These are the activations of a small network on made-up records, seen along a few directions, one row for each record.
Each row is followed by the record's values for the fields RUDO, PAK, RUPEL, NOSA, LUZES.
A field that a record lacks is written absent.
The largest differences between rows may come from other fields.
In the rows, 500 means zero.
Strong random noise was added to every row along 9 fixed directions; ignore it. To show where, here is one row again and again, with new noise each time:
501; 356; 353; 722; 621; 726; 417; 601; 315; 551; 560; 481; 463; 451; 528; 338; 590; 382; 485; 295; 552; 706; 341; 688; 615
458; 469; 597; 314; 792; 339; 576; 668; 381; 489; 823; 351; 789; 382; 417; 226; 665; 411; 377; 432; 471; 522; 504; 572; 518
584; 697; 564; 420; 587; 178; 524; 443; 516; 564; 596; 473; 625; 479; 345; 506; 520; 577; 502; 735; 520; 425; 798; 433; 521
362; 233; 552; 341; 680; 427; 415; 325; 502; 580; 447; 331; 521; 526; 357; 403; 435; 87; 374; 516; 538; 272; 899; 358; 494
325; 493; 482; 667; 598; 509; 575; 514; 307; 582; 630; 366; 585; 321; 478; 540; 648; 542; 541; 489; 405; 555; 399; 687; 639
492; 519; 458; 572; 605; 339; 451; 539; 359; 508; 558; 519; 577; 472; 536; 374; 580; 498; 469; 444; 544; 667; 561; 609; 580
668; 245; 425; 832; 616; 569; 415; 803; 654; 530; 468; 688; 528; 399; 651; 330; 509; 290; 171; 349; 482; 601; 372; 608; 593
657; 543; 420; 691; 573; 528; 517; 488; 508; 646; 434; 494; 497; 470; 481; 697; 378; 724; 559; 456; 493; 630; 469; 627; 546
391; 740; 682; 462; 438; 363; 651; 448; 515; 506; 582; 360; 634; 412; 360; 630; 484; 657; 693; 809; 364; 415; 485; 519; 580
599; 589; 515; 550; 497; 789; 553; 502; 610; 611; 484; 358; 482; 518; 297; 609; 405; 600; 640; 642; 453; 415; 336; 485; 506
243; 467; 385; 707; 541; 370; 445; 399; 326; 598; 347; 439; 512; 461; 614; 588; 658; 590; 438; 432; 459; 584; 500; 620; 585

290; 447; 608; 331; 426; 135; 354; 498; 625; 294; 342; 579; 565; 653; 596; 268; 460; 379; 393; 622; 526; 525; 605; 358; 465
(RUDO rosi; PAK absent; RUPEL absent; NOSA bomez; LUZES vil)
481; 425; 445; 727; 393; 696; 463; 674; 697; 459; 440; 585; 399; 437; 489; 495; 516; 454; 392; 706; 421; 375; 310; 425; 529
(RUDO rosi; PAK absent; RUPEL absent; NOSA bomez; LUZES vil)
582; 581; 478; 755; 365; 598; 444; 622; 732; 521; 395; 608; 457; 380; 539; 621; 459; 595; 493; 700; 433; 423; 247; 529; 556
(RUDO gufi; PAK absent; RUPEL absent; NOSA nopu; LUZES vil)
507; 450; 572; 371; 502; 525; 472; 596; 689; 433; 343; 501; 595; 790; 492; 258; 616; 366; 233; 408; 497; 393; 443; 327; 394
(RUDO bekup; PAK absent; RUPEL absent; NOSA bomez; LUZES kodos)
577; 452; 468; 509; 561; 458; 611; 530; 394; 513; 606; 515; 578; 455; 477; 627; 484; 663; 489; 445; 447; 537; 640; 542; 478
(RUDO bekup; PAK absent; RUPEL absent; NOSA nopu; LUZES vil)
658; 444; 489; 640; 523; 533; 550; 447; 715; 673; 331; 536; 448; 521; 512; 696; 426; 467; 317; 392; 469; 402; 620; 502; 453
(RUDO fas; PAK absent; RUPEL absent; NOSA bomez; LUZES kodos)
444; 563; 144; 505; 622; 670; 331; 221; 127; 634; 542; 319; 314; 628; 373; 458; 659; 595; 668; 376; 730; 656; 588; 550; 490
(RUDO fas; PAK absent; RUPEL absent; NOSA bomez; LUZES vil)
680; 343; 658; 507; 636; 355; 685; 677; 643; 511; 777; 496; 708; 345; 372; 516; 400; 486; 387; 574; 326; 376; 689; 511; 545
(RUDO bekup; PAK absent; RUPEL absent; NOSA nopu; LUZES kodos)
385; 427; 559; 498; 402; 630; 549; 592; 393; 375; 590; 528; 418; 318; 615; 495; 443; 377; 617; 553; 449; 494; 419; 593; 574
(RUDO midod; PAK zez; RUPEL fipid; NOSA bomez; LUZES vil)
441; 453; 582; 506; 506; 441; 607; 433; 379; 530; 536; 441; 503; 343; 612; 686; 380; 543; 628; 409; 435; 557; 500; 641; 570
(RUDO midod; PAK zez; RUPEL fipid; NOSA nopu; LUZES kodos)
360; 381; 350; 746; 516; 601; 486; 529; 526; 609; 375; 462; 394; 440; 523; 641; 643; 582; 286; 542; 405; 311; 461; 452; 510
(RUDO rosi; PAK absent; RUPEL absent; NOSA bomez; LUZES kodos)
262; 550; 550; 705; 244; 559; 553; 568; 617; 432; 423; 542; 448; 370; 600; 579; 621; 421; 459; 745; 344; 356; 336; 498; 563
(RUDO fas; PAK absent; RUPEL absent; NOSA bomez; LUZES vil)
621; 514; 592; 492; 521; 358; 467; 452; 629; 529; 531; 587; 500; 438; 523; 457; 437; 271; 488; 510; 565; 492; 578; 491; 545
(RUDO midod; PAK zez; RUPEL duf; NOSA nopu; LUZES vil)
570; 713; 327; 414; 525; 758; 442; 344; 419; 690; 422; 360; 372; 709; 326; 525; 627; 704; 646; 525; 639; 480; 416; 402; 389
(RUDO midod; PAK zez; RUPEL gopus; NOSA bomez; LUZES kodos)
514; 641; 596; 348; 471; 452; 513; 587; 598; 371; 474; 465; 593; 702; 455; 341; 451; 627; 560; 523; 469; 629; 302; 448; 450
(RUDO rosi; PAK absent; RUPEL absent; NOSA bomez; LUZES kodos)
682; 474; 431; 656; 477; 574; 440; 561; 532; 539; 454; 650; 410; 483; 607; 424; 525; 406; 419; 333; 604; 634; 551; 594; 524
(RUDO fas; PAK absent; RUPEL absent; NOSA nopu; LUZES kodos)
398; 771; 447; 509; 381; 306; 345; 427; 421; 388; 432; 567; 551; 702; 513; 338; 621; 725; 604; 594; 536; 655; 440; 479; 537
(RUDO gufi; PAK absent; RUPEL absent; NOSA nopu; LUZES vil)
548; 689; 338; 353; 657; 419; 472; 370; 283; 602; 581; 415; 498; 479; 473; 599; 575; 777; 643; 411; 639; 635; 571; 540; 446
(RUDO midod; PAK zez; RUPEL duf; NOSA nopu; LUZES vil)
542; 724; 662; 575; 209; 322; 534; 494; 697; 392; 351; 733; 459; 431; 638; 624; 390; 489; 625; 737; 439; 533; 481; 500; 568
(RUDO midod; PAK zez; RUPEL sufa; NOSA nopu; LUZES vil)
472; 519; 481; 366; 461; 677; 475; 493; 645; 555; 352; 459; 431; 551; 465; 531; 536; 436; 436; 551; 539; 284; 459; 329; 374
(RUDO midod; PAK zez; RUPEL duf; NOSA bomez; LUZES vil)
703; 452; 588; 558; 546; 525; 570; 541; 629; 582; 657; 517; 522; 336; 450; 664; 276; 512; 600; 507; 466; 549; 463; 589; 561
(RUDO midod; PAK neruf; RUPEL duk; NOSA nopu; LUZES vil)
381; 460; 535; 547; 509; 415; 672; 400; 327; 506; 562; 386; 583; 447; 484; 751; 378; 788; 707; 449; 350; 604; 508; 703; 582
(RUDO bekup; PAK absent; RUPEL absent; NOSA bomez; LUZES vil)
424; 593; 492; 618; 394; 633; 564; 481; 459; 536; 580; 511; 413; 347; 458; 617; 566; 497; 612; 720; 466; 357; 490; 497; 575
(RUDO midod; PAK zez; RUPEL kiz; NOSA bomez; LUZES vil)
425; 302; 746; 258; 545; 154; 475; 479; 452; 206; 501; 539; 644; 613; 650; 294; 73; 322; 685; 258; 521; 935; 559; 658; 575
(RUDO rosi; PAK absent; RUPEL absent; NOSA bomez; LUZES vil)
530; 463; 514; 501; 579; 599; 538; 421; 490; 554; 577; 374; 480; 430; 376; 641; 332; 607; 689; 507; 488; 551; 468; 565; 512
(RUDO rosi; PAK absent; RUPEL absent; NOSA nopu; LUZES vil)
248; 442; 498; 361; 564; 423; 495; 370; 423; 511; 480; 320; 556; 448; 549; 542; 611; 569; 438; 437; 457; 441; 533; 508; 442
(RUDO fas; PAK absent; RUPEL absent; NOSA nopu; LUZES vil)
332; 546; 468; 392; 561; 460; 511; 451; 354; 507; 526; 403; 559; 534; 498; 418; 669; 552; 506; 411; 521; 546; 373; 524; 428
(RUDO rosi; PAK absent; RUPEL absent; NOSA bomez; LUZES vil)
568; 525; 468; 544; 548; 310; 388; 697; 683; 439; 562; 631; 579; 579; 431; 182; 689; 401; 215; 605; 535; 452; 513; 358; 498
(RUDO rosi; PAK absent; RUPEL absent; NOSA bomez; LUZES vil)
304; 528; 602; 644; 341; 692; 556; 622; 544; 392; 548; 500; 528; 482; 471; 283; 687; 301; 515; 589; 387; 478; 148; 509; 611
(RUDO rosi; PAK absent; RUPEL absent; NOSA bomez; LUZES kodos)
401; 635; 460; 369; 356; 396; 319; 393; 516; 411; 340; 597; 416; 695; 523; 314; 630; 382; 472; 636; 616; 438; 641; 282; 462
(RUDO midod; PAK zez; RUPEL duk; NOSA nopu; LUZES vil)
512; 470; 498; 707; 435; 490; 515; 588; 659; 540; 451; 556; 532; 443; 522; 555; 590; 477; 375; 596; 427; 404; 392; 484; 543
(RUDO bekup; PAK absent; RUPEL absent; NOSA nopu; LUZES vil)
341; 500; 641; 356; 321; 796; 515; 486; 643; 454; 373; 402; 478; 695; 405; 356; 555; 277; 480; 551; 427; 315; 284; 320; 462
(RUDO midod; PAK neruf; RUPEL duk; NOSA bomez; LUZES kodos)
435; 575; 573; 702; 221; 636; 558; 480; 675; 475; 339; 556; 405; 480; 573; 670; 350; 492; 653; 636; 425; 453; 306; 540; 563
(RUDO fas; PAK absent; RUPEL absent; NOSA bomez; LUZES vil)
357; 483; 609; 219; 390; 417; 446; 401; 330; 244; 401; 461; 531; 765; 575; 312; 334; 438; 756; 384; 600; 748; 489; 529; 482
(RUDO bekup; PAK absent; RUPEL absent; NOSA bomez; LUZES vil)
598; 570; 598; 363; 552; 566; 564; 463; 605; 543; 453; 405; 556; 526; 412; 670; 278; 637; 621; 473; 464; 515; 424; 541; 432
(RUDO gufi; PAK absent; RUPEL absent; NOSA bomez; LUZES vil)
157; 366; 468; 523; 429; 173; 321; 228; 388; 488; 225; 548; 409; 482; 768; 523; 537; 280; 461; 442; 583; 544; 707; 496; 559
(RUDO midod; PAK zez; RUPEL duf; NOSA nopu; LUZES vil)
621; 638; 720; 515; 295; 664; 665; 579; 566; 427; 584; 605; 441; 399; 463; 523; 382; 354; 696; 669; 466; 455; 519; 497; 575
(RUDO midod; PAK zez; RUPEL gopus; NOSA bomez; LUZES kodos)
371; 467; 638; 398; 573; 616; 712; 602; 572; 510; 588; 269; 709; 470; 393; 545; 613; 542; 436; 469; 303; 336; 292; 475; 475
(RUDO bekup; PAK absent; RUPEL absent; NOSA nopu; LUZES kodos)
629; 618; 373; 296; 558; 495; 420; 437; 555; 577; 331; 415; 503; 756; 394; 562; 567; 828; 418; 502; 612; 413; 614; 286; 261
(RUDO bekup; PAK absent; RUPEL absent; NOSA nopu; LUZES vil)
516; 425; 481; 713; 525; 377; 556; 300; 391; 653; 645; 484; 374; 185; 356; 743; 423; 338; 630; 691; 482; 364; 909; 562; 666
(RUDO rosi; PAK absent; RUPEL absent; NOSA nopu; LUZES kodos)
391; 402; 458; 608; 588; 390; 586; 371; 487; 685; 386; 436; 501; 405; 504; 758; 566; 589; 323; 389; 422; 341; 674; 507; 478
(RUDO rosi; PAK absent; RUPEL absent; NOSA bomez; LUZES kodos)

Which values does each new row have?
648; 503; 296; 693; 649; 519; 396; 506; 491; 630; 561; 511; 442; 460; 430; 507; 581; 681; 461; 437; 573; 591; 393; 577; 517
(RUDO rosi; PAK absent; RUPEL absent; NOSA nopu; LUZES vil)
539; 466; 485; 554; 492; 623; 466; 625; 532; 443; 517; 526; 522; 566; 488; 345; 636; 480; 410; 476; 530; 487; 349; 474; 507
(RUDO bekup; PAK absent; RUPEL absent; NOSA nopu; LUZES vil)
605; 460; 349; 502; 645; 573; 550; 600; 363; 531; 712; 466; 546; 462; 356; 444; 619; 590; 449; 480; 529; 470; 592; 511; 514
(RUDO bekup; PAK absent; RUPEL absent; NOSA bomez; LUZES vil)
499; 492; 447; 376; 562; 322; 407; 396; 215; 383; 577; 529; 494; 650; 527; 286; 524; 443; 603; 374; 676; 721; 723; 569; 530
(RUDO bekup; PAK absent; RUPEL absent; NOSA bomez; LUZES vil)
236; 395; 556; 726; 269; 304; 567; 480; 525; 420; 265; 630; 506; 534; 647; 563; 625; 388; 308; 626; 297; 374; 649; 443; 581
(RUDO bekup; PAK absent; RUPEL absent; NOSA bomez; LUZES kodos)
320; 131; 658; 394; 579; 452; 633; 613; 521; 368; 574; 406; 661; 434; 536; 461; 333; 333; 422; 401; 304; 437; 525; 556; 524
(RUDO bekup; PAK absent; RUPEL absent; NOSA bomez; LUZES vil)
340; 545; 680; 346; 405; 492; 573; 429; 464; 369; 433; 414; 538; 580; 525; 471; 415; 453; 640; 465; 458; 520; 465; 448; 463
(RUDO rosi; PAK absent; RUPEL absent; NOSA nopu; LUZES kodos)
696; 659; 413; 510; 603; 598; 652; 425; 580; 763; 562; 419; 520; 414; 305; 778; 556; 729; 477; 547; 504; 348; 594; 491; 399
(RUDO fas; PAK absent; RUPEL absent; NOSA bomez; LUZES vil)
185; 215; 475; 573; 602; 574; 563; 519; 241; 444; 573; 366; 511; 324; 634; 564; 485; 507; 525; 275; 402; 607; 380; 693; 561
(RUDO rosi; PAK absent; RUPEL absent; NOSA bomez; LUZES vil)
375; 719; 516; 470; 433; 303; 529; 456; 313; 452; 384; 547; 599; 548; 687; 584; 543; 775; 596; 380; 544; 725; 391; 605; 457
(RUDO gufi; PAK absent; RUPEL absent; NOSA bomez; LUZES vil)
403; 832; 535; 467; 401; 382; 476; 429; 303; 430; 607; 508; 512; 515; 450; 392; 666; 539; 731; 687; 586; 590; 518; 564; 553
(RUDO gufi; PAK absent; RUPEL absent; NOSA bomez; LUZES vil)
477; 353; 394; 365; 804; 357; 516; 455; 382; 697; 524; 377; 587; 462; 510; 504; 658; 572; 228; 272; 548; 408; 672; 473; 385
(RUDO midod; PAK zez; RUPEL gopus; NOSA bomez; LUZES kodos)
376; 634; 519; 367; 498; 489; 576; 396; 265; 455; 577; 330; 497; 554; 405; 539; 481; 699; 739; 500; 505; 574; 507; 524; 506
(RUDO rosi; PAK absent; RUPEL absent; NOSA bomez; LUZES kodos)
534; 532; 605; 341; 594; 416; 646; 406; 679; 664; 411; 375; 638; 568; 428; 726; 387; 665; 446; 445; 399; 373; 511; 422; 396
(RUDO midod; PAK zez; RUPEL duk; NOSA bomez; LUZES kodos)
384; 548; 359; 575; 478; 478; 500; 498; 501; 573; 232; 459; 506; 563; 672; 599; 623; 848; 382; 317; 473; 589; 281; 578; 413
(RUDO fas; PAK absent; RUPEL absent; NOSA bomez; LUZES kodos)
668; 536; 634; 579; 381; 418; 576; 731; 595; 322; 574; 649; 569; 520; 520; 392; 371; 508; 542; 590; 465; 646; 466; 550; 630
(RUDO bekup; PAK absent; RUPEL absent; NOSA bomez; LUZES kodos)
481; 524; 612; 438; 398; 514; 553; 570; 442; 321; 597; 500; 548; 601; 493; 401; 415; 573; 676; 568; 436; 641; 365; 586; 550
(RUDO bekup; PAK absent; RUPEL absent; NOSA bomez; LUZES vil)
427; 452; 289; 574; 664; 338; 445; 365; 240; 667; 567; 511; 433; 400; 494; 586; 707; 540; 409; 463; 596; 483; 849; 529; 528
(RUDO midod; PAK zez; RUPEL gopus; NOSA bomez; LUZES vil)
552; 496; 593; 433; 468; 687; 550; 526; 538; 479; 574; 462; 481; 440; 506; 506; 375; 397; 638; 479; 479; 493; 302; 538; 499
(RUDO midod; PAK zez; RUPEL fipid; NOSA nopu; LUZES vil)
533; 583; 428; 405; 583; 399; 523; 445; 372; 521; 539; 489; 573; 654; 431; 416; 668; 577; 450; 446; 576; 509; 641; 457; 432
(RUDO bekup; PAK absent; RUPEL absent; NOSA bomez; LUZES vil)
